A small network was trained on made-up records. Each row is its average activation on records with the value named, seen along a few directions.
Values that are neighbours, or in one group, have similar rows; names and order tell nothing.
(in the rows, 500 means zero)
Strong random noise was added to every row along 9 fixed directions; ignore it. To show where, here is one row again and again, with new noise each time:
[438 498 464 491 542 477 283 490 499 577 400 293 382 430 536 449 412 382
 372 384 534]
[517 400 533 521 514 494 525 495 505 516 504 464 553 573 515 582 576 385
 494 514 456]
[496 643 407 545 673 484 530 247 469 542 484 520 248 492 345 412 403 543
 601 597 257]
[664 535 401 487 564 427 274 316 393 496 397 379 363 495 408 480 525 408
 451 579 319]
[451 435 509 619 574 502 483 670 568 534 610 413 715 497 461 534 470 601
 522 349 507]
[517 408 508 586 550 448 352 696 448 439 560 512 713 415 434 540 653 491
 356 517 422]
[488 484 484 443 428 543 426 427 520 479 325 516 326 513 538 400 416 441
 381 541 568]
[594 442 546 506 502 454 412 450 462 492 497 373 547 462 459 487 588 412
 545 487 426]
[504 404 444 580 517 514 539 474 579 544 426 500 481 559 463 603 491 461
 559 477 480]
[374 457 500 534 545 511 510 539 507 499 451 605 424 458 492 505 540 404
 373 576 461]
[379 581 510 475 568 489 465 517 474 507 577 483 485 495 515 436 451 467
 451 504 493]


Values of TORI:
lodab: [580 466 259 548 583 483 324 580 510 557 414 565 493 561 454 651 446 580
 379 508 416]
nal: [479 386 495 648 465 536 522 475 554 517 292 516 310 305 437 458 587 518
 391 470 450]
mon: [513 491 590 463 486 502 495 610 404 436 623 533 666 541 589 589 693 439
 366 516 543]
zusot: [517 585 457 388 551 467 405 507 408 508 642 457 613 663 589 616 558 435
 414 501 529]
tusir: [523 409 516 564 563 548 504 710 438 504 520 492 576 514 539 515 457 639
 150 469 402]
dudu: [420 627 501 479 597 470 545 619 410 483 686 553 565 435 520 443 494 636
 467 433 524]
rek: [483 392 560 583 652 631 653 554 576 568 511 549 529 636 522 484 420 654
 275 490 413]
seg: [453 333 530 541 449 558 556 573 604 635 324 421 402 400 566 564 411 420
 453 347 543]
tobe: [456 441 591 590 413 524 680 490 562 462 452 591 438 431 494 480 543 536
 556 565 520]
sema: [383 443 521 650 688 510 552 682 515 583 525 578 514 373 442 580 546 506
 326 522 317]
pazaf: [603 540 533 562 601 454 508 464 413 533 563 438 511 414 450 530 592 504
 551 536 394]
sopa: [430 433 536 708 692 518 673 381 609 666 453 421 322 418 376 509 418 530
 603 434 279]
folag: [371 473 485 534 566 475 473 593 478 485 510 599 514 476 499 574 588 371
 361 579 452]
tugad: [426 470 600 496 521 583 654 354 573 568 451 377 350 535 533 351 396 558
 528 406 458]
geb: [455 630 413 419 455 477 432 491 539 515 462 550 402 374 470 372 382 668
 603 422 610]
A value of TORI combines one of 5 hidden first parts with one of 3 second parts; all combinations occur once.
Q: zusot and geb share the first part; zusot and sema share the second. Which value has the first part of sema and the second part of geb?
A: seg
Q: nal and mon share the first part; nal and tobe share the second. Which value has the first part of tobe and the second part of mon?
A: pazaf

Values of TIPA:
zul: [820 407 273 339 163 354 275 559 472 298 384 675 762 538 436 737 722 470
 783 606 643]
deseg: [859 302 563 350 349 548 413 328 516 588 220 259 377 554 593 501 535 404
 476 456 422]
fugo: [617 506 337 651 436 433 592 408 477 366 433 644 465 558 345 660 586 545
 535 735 350]
vufep: [134 816 230 458 544 401 306 585 579 498 627 746 505 496 493 614 399 401
 683 582 752]
ked: [716 380 423 635 299 461 557 626 520 346 471 759 757 263 284 593 807 698
 835 440 616]
vop: [317 446 558 625 619 527 646 743 585 647 606 517 611 283 490 614 452 541
 551 348 461]
lila: [273 425 420 728 519 387 509 828 523 523 575 593 625 321 531 863 742 403
 403 490 544]
zamub: [491 638 573 366 459 645 622 461 535 337 558 807 536 617 465 116 321 929
 474 600 600]
pidus: [491 408 434 546 471 523 447 367 493 419 370 559 409 560 462 628 703 245
 390 644 413]
potug: [392 596 459 428 499 470 549 311 474 535 538 445 363 555 495 522 521 470
 679 402 585]
tireb: [445 413 569 359 195 555 358 586 560 300 289 662 405 366 539 166 415 502
 378 605 724]
tun: [580 333 607 582 275 630 809 328 662 517  97 670 164 330 463 394 443 546
 670 532 702]
tagif: [623 674 251 328 383 524 360 513 501 414 466 741 574 697 539 556 369 646
 503 621 795]
zado: [740 714 641 422 384 407 377 443 393 335 719 352 834 443 445 375 574 494
 862 552 619]
lozav: [567 209 723 480 234 581 406 767 666 505 327 215 630 466 692 403 286 440
 376 193 750]
A value of TIPA combines one of 5 hidden first parts with one of 3 second parts; all combinations occur once.
Q: zamub and zul share the first part; zamub and tagif share the second. Which value has the first part of tagif and the second part of zul?
A: deseg
Q: lila and tun share the first part; lila and pidus share the second. Which value has the first part of pidus and the second part of tun?
A: vufep
